Each row below holds a small network's activations on one input, seen along a few directions.
Each table varies a few parts of the input and shows all the possible inputs, shuffled.
A made-up example of a description, with smaller parts first: line(6) and (point or line(11) or (values(2) and ring(8))).
Shared parts are said once, and a part with two or three values counts as separate values.

Other details of the inputs shift rows strongly along two fixed directions, in all tables alike. That doesn't count.

A family of inputs:
x1: [ 53  21  32 -25  15 -29 -17  -9  37 -18  18  -9 -26]
x2: [ 51  10  40 -43  21 -35 -11  14  17   6  -7  -7   7]
x3: [-15   5  11 -50 -49  31 -57 -11  -9   5 -40 -29 -12]
x4: [ 21   4   4  64  37 -30  43  21 -29 -20  20  37  -1]
x5: [ 59  13  34  -5  11 -39   8  12  26 -16 -37 -19  -1]
x6: [-12  -8   3 -32 -38  63 -49   0  34  10 -18 -55 -22]
x7: [-39   0 -59  15 -33  15   5 -18 -33  -2  19  21  -7]
x8: [ 58  25  11 -40  15 -45   2  -8  34 -11  -3 -12  -1]
x9: [-48 -29 -23  18 -25  26 -21  13 -33  21  29  27  -9]
x10: [-69 -15 -29  20 -16  18  14 -18 -22   9  -3  23  27]
x11: [-11   0   2 -23 -56  16 -26 -13  -3 -20 -76 -53  -7]
x12: [ 16  -9  -7  35  68 -10  57  20 -18   4  45  13  16]
x13: [-44  -7 -63   5 -30   4  19 -18 -38  -4  10  11   4]
x14: [-62 -15 -38  20 -25  16  12 -10  -4  25   2  31  29]
x15: [ 55  20  38 -19  42   8  -2   5  28  -6   1 -32  -8]
x16: [ -3   8  15  44  59 -22  34  -3  -5   1  37  55  17]
x17: [-41 -23 -27  54 -39  20   1  12 -22  -3   0  16 -18]
x18: [ -8  -6  21  49  56 -21  23   8  13   7  52  57   7]
x19: [ 44   9  49 -43  29 -32  -7   5  -1 -10 -12 -13   3]
x20: [ -6  -1 -14 -44 -43  47 -27  -2  30  20 -35 -60   3]
Each input here is: line(4) and values(5).
The inputs of x6 and x1 match in every part but the values(5) part. If x12 is changed in the same way as x6 into x1, which row does it become? -> x13
Which other rows does x15 become when the values(5) part takes its other values? List them by row number. -> x3, x4, x7, x16
Which other rows does x11 become when the line(4) part takes its other values? List them by row number. -> x4, x5, x17

A family of inputs:
x21: [ 20   3  34 -20   0  -7 -22  12  26   9   3   1  -5]
x22: [ 29  18  -1  23  30 -35  32   4 -19  -4  11  25   9]
x23: [-65 -36 -65  61  -8  19  46  14 -70  17  40  32  14]
x24: [ 20  16   2  19  48 -11  27   0   2  10  35  17   7]
x25: [  8  -7   8  20  36 -39  23   1  12  -7  24  30  14]
x26: [  9   6  37 -36 -22  17 -47   1  15  -1 -17 -26 -22]
x27: [ 10   4  30 -21   4   4 -10   7  20   4 -13  -1  12]
x28: [ 30  15  -2   0   6 -28   3   2  -6  -7   4  15 -10]
x29: [  7   4  33 -37 -16  22 -45  -3  15  -8 -23 -31  -8]
x30: [-73 -14 -66   6 -83  40  -2 -10 -30   5 -30   5  12]
x31: [ 17   0  33  -4 -17  32 -39  12  30   1 -41 -36 -17]
x32: [-66 -30 -50  65 -33  34   7   4 -21   8  -7  15  -5]
x33: [ 16  -3  10 -24   3  -9   7   7  13  -1 -17 -18  10]
x34: [ 25   0   1  15  44 -27  32  12 -17  11  19  10  11]
x35: [-72 -32 -79  57 -12  29  35   4 -31  21  59  48  21]
x36: [ 27   4  -4  19  22 -40  29  11  -2 -15  20  29  14]
x37: [ 25  12   4  24  21 -39  38  10  -8  -6  13  24  16]
x38: [ 16  -2  14 -46 -30  -3 -28   4  26   5 -26 -38 -11]
x39: [ 16   7  17 -19  16 -20 -17 -18  18  -7 -14  -3  -1]
x40: [-76 -16 -73  -3 -62  67 -28 -23 -16  22  -3  -8   1]
x41: [ 10  17  30 -37 -13  19 -38  -8  14  14 -34 -27   0]
x42: [-70 -33 -57  -2 -72  47 -21  -1 -39  14  -8 -18 -15]
x43: [ 10   8  11  23  44 -34  25  -7  -6   3  15  27   9]
x44: [ 14  11  15  -4  28   6  12  -3  10 -13  17  -5  -3]
x45: [ 21   2   4  15  31 -19  23  10  19   7  50  25  -1]
x46: [ 10  -3  19  24  34 -35  17   1  -7 -12  32  28 -12]
x47: [  9  -6  14  23  42 -32  19  -2  -6 -19  26  23   2]
x48: [ 12  11  18 -41 -14  25 -34 -18  31 -14 -13 -44 -14]
x49: [-83 -29 -62  68 -15   6  43  -1 -44  22  33  55  25]
x50: [ 14   2  31  25  41 -10  19  16 -16   1  29  21   7]
x51: [ 20  -8   9  13  44 -20  36  16 -19 -11  21   9   6]
x52: [ 16  -8  17  17  38 -19  13  20   6   5  34  33  17]
x53: [  7  -1  17   0   9 -31   2  -2  20  -1   9  15  -4]
x54: [ 29   6   0  20  15 -43  27  15  -3  -8  25  33   0]
x55: [ 24  19   3 -39 -26  -4 -32 -17  12 -14 -40 -27  -6]
x56: [19 12 -1 12 52 -7 29  0  4  2 33 23  7]
x57: [ 39  10  15  26   1  -9   5  13  13 -19 -25 -13 -15]
x58: [ 19   1   4 -48 -12   5 -32  -7  15   1 -33 -41  -4]
x59: [  7  11  19 -39 -20  -6 -40 -23  25   1 -31 -20 -19]
x60: [-68 -23 -60  34 -66  78 -17  -2  -4  17 -18 -22 -15]
x61: [ 20  15  13 -34 -29  -1 -29 -13   7 -28 -36 -34 -11]
x62: [ 12  11  26 -42 -19  15 -50  -3  20  12 -22 -18 -16]
x63: [ 15   6   4  14  42 -12  36   7  16  -1  35  21  14]
x64: [ 20  -7  12 -22   8  -6  -8   4   1 -13  -6 -28  -4]
x65: [  8  19  19 -38 -21  17 -22 -14  40   6 -23 -42   2]
x66: [ 18  23  21 -28 -31   0 -18 -13   1 -19 -42 -38  -9]
x67: [ 33 -16   5  46  39 -13  32  31   0  -3  11   2  -7]
x68: [  4   8  38 -38 -14  26 -34  -4  11  -8 -33 -29  -6]
x69: [ 24   8  -1  14  41 -14  16   4   7   9  48  26  -8]
x70: [  9  13  27 -44 -10  23 -38  -7  17   6 -37 -21   0]
x71: [-62 -18 -63  29 -63  26   0  -2 -51   0   7  18 -12]
x72: [ 16   6   9 -49 -11   9 -21  -7  11   1 -42 -40  -2]
x73: [16 10 12 23 43 -8 30  4 -3 -4 40  9  1]
x74: [ 10   9  14  -5  29 -20   7 -13   7  -6  -9  11   4]
x75: [ 21   2  10  19  37 -11  20   7   2  -5  53  18 -15]
x76: [  7   3  22  28  40 -31  28  -3 -11 -11  20  19   4]
x77: [-94 -24 -56   4 -71  43 -11 -21 -16  14 -29   4  12]
x78: [ 21  21   2 -22  -8  -7  -5 -10   0 -12 -32  -8   0]
x79: [ 24  11   6  22  31 -29  36   8 -21 -26  13  23   4]
x80: [ 23 -14  -1  11  37 -32  29  19   0  -1  28  14  15]
x81: [ 13   4  17 -40 -24   1 -15  -1  20   7 -38 -45   4]
x82: [-79 -24 -57   0 -63  63 -38  -9 -30  27 -12   5   6]
x83: [-61 -34 -76  33 -28  22  14  10 -52  29  27  28  -1]
x84: [ -3  10  30 -36 -15   6 -25 -23  17 -20 -42 -32  -8]
x85: [  6  11  36 -35 -24  15 -32  -1  26  12 -32 -28   7]
What do these inputs look like to the network? -> values(5) and (point or (values(3) and line(4)))
The inputs of x66 and x50 match in every part but the values(5) part. If x54 is changed in the same way as x66 into x50, which row does it become? -> x21
Which other rows does x63 become when the line(4) part takes its other values? List them by row number. -> x35, x45, x65
Which other rows does x48 become when the values(3) part takes its other values? List them by row number. -> x35, x40
Which other rows does x79 become when the values(5) part takes its other values? List them by row number. -> x44, x51, x68, x84
List by row number the other rows that have the values(5) part in common with x74. -> x25, x32, x39, x43, x46, x47, x49, x53, x59, x76, x77, x84
